Each row below holds a small network's activations on one record, seen along a few directions.
After each row come some of the record's fields: J, Y, W, N, H, M.
A field that a record lacks is left out.
The largest differences between rows may come from other fields.
In the rows, zero is written as 100.
|  81 | 110 |  81 |  96 |  64 |  84 | 114 |  97 |  93 |  84 |  99 |  89 | 114 | 101 |  88 | 105 | 114 |  97 | 135 | 111 |  89 |  98 |  95 | 106 | => J is j5, W is w2, N is n3
|  92 |  93 |  74 |  84 |  54 | 105 | 102 | 133 | 127 |  88 |  71 |  95 | 107 |  67 |  85 | 111 | 141 |  61 | 131 | 120 |  71 | 124 | 101 | 112 | => J is j4, Y is y2, H is h3
|  93 |  93 |  77 |  81 |  80 | 104 | 110 | 115 | 107 |  93 |  72 | 101 |  92 |  87 | 104 | 131 | 127 |  80 | 119 | 119 |  70 | 115 |  98 | 108 | => J is j2, H is h2, M is m4
|  92 | 104 |  79 |  90 |  29 |  90 | 126 | 143 | 129 |  84 |  61 |  77 | 131 |  57 |  95 |  93 | 146 |  49 | 125 | 132 |  79 | 117 |  94 | 112 | => J is j5, W is w2, N is n2, M is m2
| 118 | 114 | 103 | 102 | 106 |  86 |  83 | 108 | 101 |  89 |  96 |  90 | 113 |  91 | 104 |  96 |  99 | 104 |  78 | 104 | 123 | 107 | 100 | 103 | => J is j4, Y is y1, W is w1, N is n5
| 119 | 107 | 112 |  94 | 114 | 110 |  89 |  77 | 109 | 107 | 101 | 106 |  99 | 106 | 104 |  79 |  91 | 113 | 108 | 112 | 107 |  75 | 117 | 102 | => J is j5, H is h3, M is m5
|  92 | 111 |  96 |  85 | 104 | 100 | 112 | 106 |  98 |  90 |  87 | 107 | 109 |  90 |  84 | 105 | 136 |  79 | 113 | 101 |  88 | 106 | 119 |  99 | => J is j3, H is h3
|  89 |  84 |  93 | 106 |  82 | 120 |  97 |  89 | 103 |  82 | 105 |  95 |  90 | 119 | 101 | 115 |  89 | 117 |  97 | 101 |  97 | 102 |  81 | 105 | => J is j5, W is w2, N is n3, M is m4
|  98 | 102 | 100 |  99 |  94 |  95 |  85 | 102 | 113 |  92 | 100 | 106 | 101 |  87 |  93 |  86 | 127 |  92 | 116 | 116 | 109 |  83 | 114 | 107 | => J is j4, Y is y2, H is h3
|  86 | 106 |  99 | 101 | 119 | 103 |  97 | 110 | 107 | 128 | 116 |  98 | 108 |  98 | 105 | 106 |  92 | 103 | 118 |  86 | 103 |  99 |  88 |  96 | => J is j2, H is h1, M is m1
|  99 |  72 |  80 |  96 |  66 | 119 | 117 | 109 | 118 |  78 |  77 | 103 | 102 | 104 |  95 | 109 | 135 |  81 | 115 | 111 |  64 | 110 |  96 | 117 | => J is j5, H is h3, M is m4
|  79 | 107 |  97 | 100 | 115 | 108 |  97 | 112 | 104 | 117 | 112 |  95 | 114 | 100 | 105 | 109 | 103 | 106 | 121 |  90 | 107 | 101 |  88 |  97 | => J is j2, H is h1, M is m1
| 124 | 100 | 118 | 112 | 152 |  83 |  77 |  59 |  81 | 108 | 131 | 109 |  80 | 143 | 101 | 117 |  34 | 131 |  47 |  60 | 122 |  94 |  87 |  76 | => J is j1, W is w2, N is n1
| 105 |  77 | 103 | 114 | 128 | 110 |  73 |  81 |  90 | 104 | 125 | 121 |  75 | 113 | 109 | 111 |  51 | 136 |  88 |  87 | 109 | 103 |  78 |  86 | => J is j4, Y is y2, H is h2
| 112 | 111 |  92 |  97 |  89 |  87 |  91 | 112 |  93 |  99 |  89 |  95 | 110 |  90 |  91 | 113 |  90 |  90 |  91 |  98 |  97 | 125 |  96 |  89 | => J is j4, Y is y2, W is w2, N is n1
| 110 | 104 |  96 | 100 | 113 |  94 |  84 | 129 | 114 | 110 | 102 |  99 | 111 |  78 | 106 |  91 | 110 |  91 |  97 |  99 | 107 | 106 |  97 |  99 | => J is j4, Y is y1, H is h2
| 111 |  98 | 124 | 115 | 140 |  96 |  95 |  83 | 102 | 122 | 125 | 120 |  97 | 117 | 107 |  98 |  73 | 117 |  88 |  72 | 108 |  83 | 105 |  98 | => J is j1, H is h1
| 100 |  87 |  82 |  84 |  51 | 110 | 129 | 128 | 106 |  78 |  60 | 100 | 119 |  77 |  79 | 108 | 158 |  65 | 116 | 122 |  48 | 127 | 121 | 115 | => J is j2, H is h3, M is m4
| 113 |  91 | 108 | 118 | 121 |  87 |  86 |  75 |  88 |  96 | 116 | 128 |  78 | 107 | 108 |  85 |  81 | 118 | 100 | 108 | 116 |  86 | 105 |  99 | => J is j4, Y is y1, H is h2
| 109 |  96 | 103 | 120 | 139 | 107 |  80 |  92 |  88 | 112 | 111 | 119 | 109 | 110 | 113 |  97 |  79 | 124 |  93 |  89 | 126 | 105 |  94 |  83 | => J is j4, Y is y2, H is h2
| 111 | 104 | 107 | 112 | 150 |  87 |  77 |  68 |  83 | 113 | 127 | 102 |  89 | 145 | 104 | 130 |  41 | 134 |  59 |  58 | 126 |  99 |  82 |  83 | => J is j1, W is w1, N is n5
|  99 | 101 | 121 | 115 | 122 | 113 |  97 |  78 |  80 |  95 | 120 |  94 |  92 | 135 |  96 | 101 |  79 | 121 |  75 |  70 | 111 |  92 |  99 |  93 | => J is j1, W is w2, N is n3
|  98 |  84 | 121 | 113 | 107 | 113 | 111 | 110 | 108 | 104 | 108 |  99 | 104 |  96 | 105 |  86 | 106 | 107 |  98 |  84 |  97 |  98 | 104 | 111 | => J is j1, H is h1
| 102 | 101 |  96 |  98 |  87 |  91 |  82 | 116 | 104 |  86 |  96 |  79 |  83 |  79 | 108 | 100 | 109 |  97 |  88 | 113 | 112 | 104 |  99 | 114 | => J is j4, Y is y1, W is w1, N is n5
|  94 |  77 | 104 | 112 |  91 | 114 | 100 | 100 | 123 |  95 |  96 | 103 | 106 | 109 | 107 |  98 | 125 | 107 |  92 | 111 | 106 |  82 | 112 | 118 | => J is j5, H is h1, M is m8
|  84 | 100 |  89 | 106 | 106 |  82 |  93 | 110 |  88 | 101 | 114 | 114 |  75 |  84 | 107 |  92 | 103 | 102 | 119 | 102 |  95 |  98 |  93 |  94 | => J is j4, Y is y2, H is h2
| 103 | 117 | 106 |  91 | 100 |  84 | 113 |  94 |  95 | 107 |  89 | 105 |  92 |  95 | 105 |  99 |  97 |  79 |  99 | 115 | 114 |  97 | 106 |  96 | => J is j3, W is w2, N is n1
|  80 |  97 | 113 | 119 |  98 | 121 | 100 | 106 |  99 | 102 | 103 |  87 | 102 | 117 | 101 |  96 | 103 | 103 |  90 |  85 | 115 |  95 |  97 |  98 | => J is j1, W is w2, N is n3
|  95 |  76 |  75 |  93 |  70 | 121 | 113 | 107 | 116 |  75 |  75 | 100 | 100 | 105 |  96 | 115 | 142 |  86 | 111 | 114 |  71 | 109 | 102 | 118 | => J is j5, H is h3, M is m4
|  94 | 108 |  94 | 101 |  82 |  96 |  96 | 121 | 114 | 104 |  88 |  98 | 103 |  80 | 109 |  96 |  99 |  72 | 101 | 118 | 117 | 112 |  89 |  98 | => J is j4, Y is y2, W is w2, N is n1
|  94 |  98 |  87 |  93 |  60 |  98 | 113 | 113 |  90 |  79 |  87 |  84 | 115 |  90 |  81 | 117 | 123 |  96 |  96 | 102 |  73 | 121 | 107 | 104 | => J is j2, W is w2, N is n3, M is m4
|  96 | 111 | 106 | 100 | 102 |  90 |  89 | 114 |  89 | 105 | 101 |  92 |  68 |  84 | 107 |  87 | 103 |  90 |  88 | 109 | 109 |  91 | 103 | 102 | => J is j4, Y is y1, W is w2, N is n1
|  88 |  91 |  93 | 104 |  87 | 111 | 116 | 109 |  94 | 100 |  91 | 110 | 103 |  99 |  97 | 124 | 109 | 101 | 117 | 103 |  69 | 114 |  94 |  98 | => J is j2, H is h1, M is m4
| 105 |  87 |  93 | 103 | 102 | 104 |  89 |  78 | 105 |  93 | 107 | 101 |  73 | 122 | 114 | 120 |  63 | 115 |  84 |  99 | 106 | 100 |  72 |  94 | => J is j5, W is w2, N is n1, M is m4
|  75 |  89 |  98 | 101 |  50 | 125 | 122 | 124 | 116 | 108 |  75 |  89 | 126 |  96 |  91 | 109 | 123 |  82 |  98 | 112 |  94 | 111 | 111 | 113 | => J is j5, W is w2, N is n3, M is m2
|  75 |  99 |  84 | 105 | 105 | 116 | 106 | 116 | 106 | 111 | 103 |  94 | 115 |  95 | 103 |  96 | 120 |  92 | 125 |  87 |  94 | 104 |  87 |  89 | => J is j2, H is h3, M is m1
| 100 |  89 |  97 | 103 |  77 | 104 | 101 |  86 | 107 | 106 |  96 | 102 |  87 | 114 |  93 | 121 |  69 | 101 |  89 | 103 |  87 | 103 |  86 |  91 | => J is j5, W is w2, N is n2, M is m4
|  97 | 106 | 109 | 113 | 127 | 106 |  83 |  96 | 101 | 115 | 107 |  91 |  83 | 123 | 116 | 109 |  77 | 112 |  72 |  85 | 135 |  94 |  93 |  95 | => J is j1, W is w1, N is n5
|  97 |  96 |  89 |  92 |  55 |  95 | 117 | 114 |  95 |  80 |  85 |  85 | 113 |  86 |  79 | 110 | 118 |  88 |  98 | 105 |  66 | 122 | 102 |  99 | => J is j2, W is w2, N is n4, M is m4
|  91 | 104 |  98 | 103 | 124 | 110 |  83 |  84 |  87 | 108 | 116 |  97 |  66 | 123 | 115 | 127 |  63 | 125 |  88 |  91 | 109 |  98 |  75 |  89 | => J is j2, W is w1, N is n5, M is m4
|  94 | 108 | 105 | 101 |  99 | 108 |  93 | 113 |  81 |  92 | 109 |  79 | 102 |  86 |  89 |  83 | 106 | 110 |  91 |  85 | 104 | 109 | 100 |  99 | => J is j4, Y is y1, W is w2, N is n3
| 114 | 121 | 111 | 110 | 121 |  77 |  79 |  90 |  89 | 105 | 115 | 102 |  94 | 104 | 108 |  92 |  81 | 116 |  85 | 100 | 135 |  87 | 105 |  98 | => J is j4, Y is y2, W is w1, N is n5
| 125 | 120 | 123 | 120 | 163 |  86 |  62 |  58 |  76 | 112 | 141 | 114 |  75 | 135 | 115 |  91 |  30 | 150 |  71 |  81 | 149 |  84 |  90 |  84 | => J is j4, Y is y1, W is w1, N is n5
| 106 |  94 | 104 | 106 | 100 | 116 |  94 |  95 | 100 |  83 | 100 | 114 | 103 |  88 | 102 |  82 | 110 | 110 | 110 | 123 | 110 |  97 | 113 | 121 | => J is j4, Y is y1, H is h1
|  95 | 111 | 105 | 104 | 116 |  81 |  81 | 100 |  86 | 110 | 115 | 115 |  93 | 103 |  87 | 107 |  97 | 107 | 109 |  89 | 101 |  88 | 113 |  89 | => J is j4, Y is y2, H is h3
| 107 | 102 | 107 |  84 | 104 |  98 | 106 |  97 |  95 | 101 | 100 |  64 |  79 |  99 | 116 |  90 | 108 | 111 |  78 | 104 |  96 |  81 | 114 | 117 | => J is j5, W is w1, N is n5, M is m8
|  74 | 111 | 100 | 116 | 107 | 114 | 103 | 104 |  88 | 113 | 118 |  87 | 107 | 113 | 102 |  99 |  84 | 110 | 111 |  83 | 107 |  98 |  82 |  83 | => J is j2, W is w2, N is n3, M is m1

Which values does each new row have?
|  90 | 105 |  93 |  83 | 102 | 101 | 121 |  94 | 110 | 105 |  86 | 104 |  99 | 105 |  90 | 112 | 120 |  73 | 119 | 100 |  78 |  96 | 111 | 100 | => J is j3, H is h3
| 112 | 103 |  96 | 103 | 134 |  80 |  89 |  54 |  82 |  97 | 125 | 105 |  71 | 152 | 111 | 126 |  49 | 130 |  87 |  81 | 120 |  87 |  88 | 102 | => J is j5, W is w1, N is n5
|  93 |  97 |  90 |  93 |  95 | 117 |  90 |  87 | 105 |  99 |  97 |  97 |  75 | 108 | 114 | 122 |  80 | 112 |  98 | 117 | 110 | 101 |  87 | 105 | => J is j5, W is w1, N is n5, M is m4
|  84 |  94 |  85 |  80 |  67 | 125 | 126 | 124 | 127 | 100 |  63 |  73 | 108 |  89 | 115 | 110 | 128 |  76 |  96 | 117 | 103 | 116 | 104 | 122 | => J is j5, W is w1, N is n5, M is m2
| 108 | 101 |  88 |  88 |  85 | 101 | 111 |  96 |  91 |  86 |  76 |  95 |  82 | 110 |  99 | 124 | 104 |  88 |  93 | 112 |  76 | 109 |  99 | 102 | => J is j2, W is w2, N is n1, M is m4
|  91 |  93 |  79 |  72 |  73 |  81 | 137 | 130 | 112 |  91 |  69 |  96 | 109 |  45 | 104 |  91 | 154 |  52 | 125 | 125 |  74 | 117 | 114 | 120 | => J is j3, H is h2
|  97 |  95 | 106 | 103 | 110 |  86 |  82 | 100 | 104 | 102 | 118 | 113 |  78 |  91 |  97 |  87 |  97 |  92 | 108 |  93 |  95 |  84 |  93 |  95 | => J is j4, Y is y2, H is h3
| 113 | 103 |  91 |  87 |  80 |  94 | 109 | 104 |  91 |  88 |  74 |  95 |  95 | 100 |  92 | 121 | 107 |  86 |  86 | 113 |  77 | 119 | 110 | 100 | => J is j2, W is w2, N is n1, M is m4
| 105 |  82 |  81 |  89 |  81 | 116 | 102 |  99 | 122 |  85 |  82 | 100 |  92 | 110 |  96 | 118 | 120 |  85 | 108 | 109 |  76 | 106 |  97 | 111 | => J is j5, H is h3, M is m4
|  97 | 110 |  95 |  98 |  70 |  99 |  98 | 113 |  79 |  82 |  84 |  97 | 119 |  89 |  78 | 109 | 117 |  94 | 106 | 107 |  83 | 118 | 111 |  99 | => J is j4, Y is y2, W is w2, N is n3
| 122 | 109 | 124 | 123 | 165 |  73 |  74 |  50 |  80 | 121 | 145 | 118 |  78 | 146 | 107 | 111 |  19 | 139 |  50 |  54 | 137 |  80 |  88 |  69 | => J is j1, W is w2, N is n1
|  98 |  84 |  95 | 105 |  96 | 106 |  84 |  95 | 112 |  97 | 110 | 108 | 103 | 115 |  96 | 130 |  87 | 124 |  97 | 100 | 101 | 102 |  88 | 106 | => J is j5, H is h1, M is m4
|  74 | 108 | 102 |  92 |  81 | 116 | 128 | 109 |  85 |  78 |  91 |  80 | 100 |  88 |  94 |  87 | 139 |  86 | 109 | 107 |  93 |  95 | 110 | 106 | => J is j3, W is w2, N is n3
|  91 | 101 | 107 |  99 | 100 | 107 | 133 |  95 |  95 |  98 |  96 | 116 | 105 |  93 | 104 |  88 | 119 |  90 | 125 | 109 |  85 | 100 | 114 | 111 | => J is j3, H is h1
| 111 | 116 | 112 | 114 | 146 | 107 |  67 |  76 |  71 | 115 | 120 | 115 |  84 | 137 | 106 | 119 |  42 | 132 |  81 |  85 | 129 | 100 |  85 |  76 | => J is j4, Y is y2, W is w1, N is n5
| 112 | 109 | 118 | 123 | 160 |  74 |  79 |  60 |  82 | 123 | 138 | 115 |  86 | 146 | 110 | 116 |  25 | 131 |  62 |  53 | 132 |  84 |  76 |  69 | => J is j1, W is w2, N is n1
| 120 | 108 | 101 | 104 |  96 |  87 |  87 | 114 | 107 |  92 |  92 |  88 | 121 |  87 | 106 |  91 |  96 |  94 |  82 | 104 | 113 | 110 |  90 |  94 | => J is j4, Y is y1, W is w2, N is n1
|  84 | 117 | 108 | 105 |  99 |  98 | 119 |  96 |  71 |  92 | 102 |  99 | 106 | 105 |  88 | 100 | 109 |  98 | 102 |  96 |  97 | 105 | 110 |  94 | => J is j3, W is w2, N is n3
|  80 |  87 |  94 | 101 | 100 | 123 | 101 | 104 |  94 |  97 | 102 | 104 |  90 | 106 | 108 | 122 | 104 | 115 | 111 | 100 |  85 | 105 |  84 | 103 | => J is j2, H is h1, M is m4
| 116 | 104 | 108 | 111 | 144 |  72 |  70 |  78 |  90 | 110 | 131 | 120 |  94 | 115 | 101 | 102 |  77 | 132 |  83 |  82 | 126 |  84 | 106 |  89 | => J is j4, Y is y2, H is h2
| 124 | 120 | 119 | 123 | 160 |  90 |  63 |  64 |  82 | 114 | 138 | 110 |  84 | 133 | 117 |  94 |  32 | 148 |  71 |  80 | 149 |  89 |  86 |  81 | => J is j4, Y is y1, W is w1, N is n5
| 106 | 109 |  98 |  88 | 121 |  84 | 111 | 103 |  98 | 106 |  92 | 113 |  99 |  92 | 101 | 110 | 113 |  88 | 102 | 102 |  93 | 109 | 115 | 100 | => J is j3, H is h2
|  82 | 105 | 108 | 106 |  81 | 101 |  99 | 114 |  88 |  91 | 101 |  92 |  91 |  86 |  93 |  81 | 128 |  93 | 103 | 113 | 109 |  91 | 108 | 109 | => J is j4, Y is y1, W is w2, N is n3
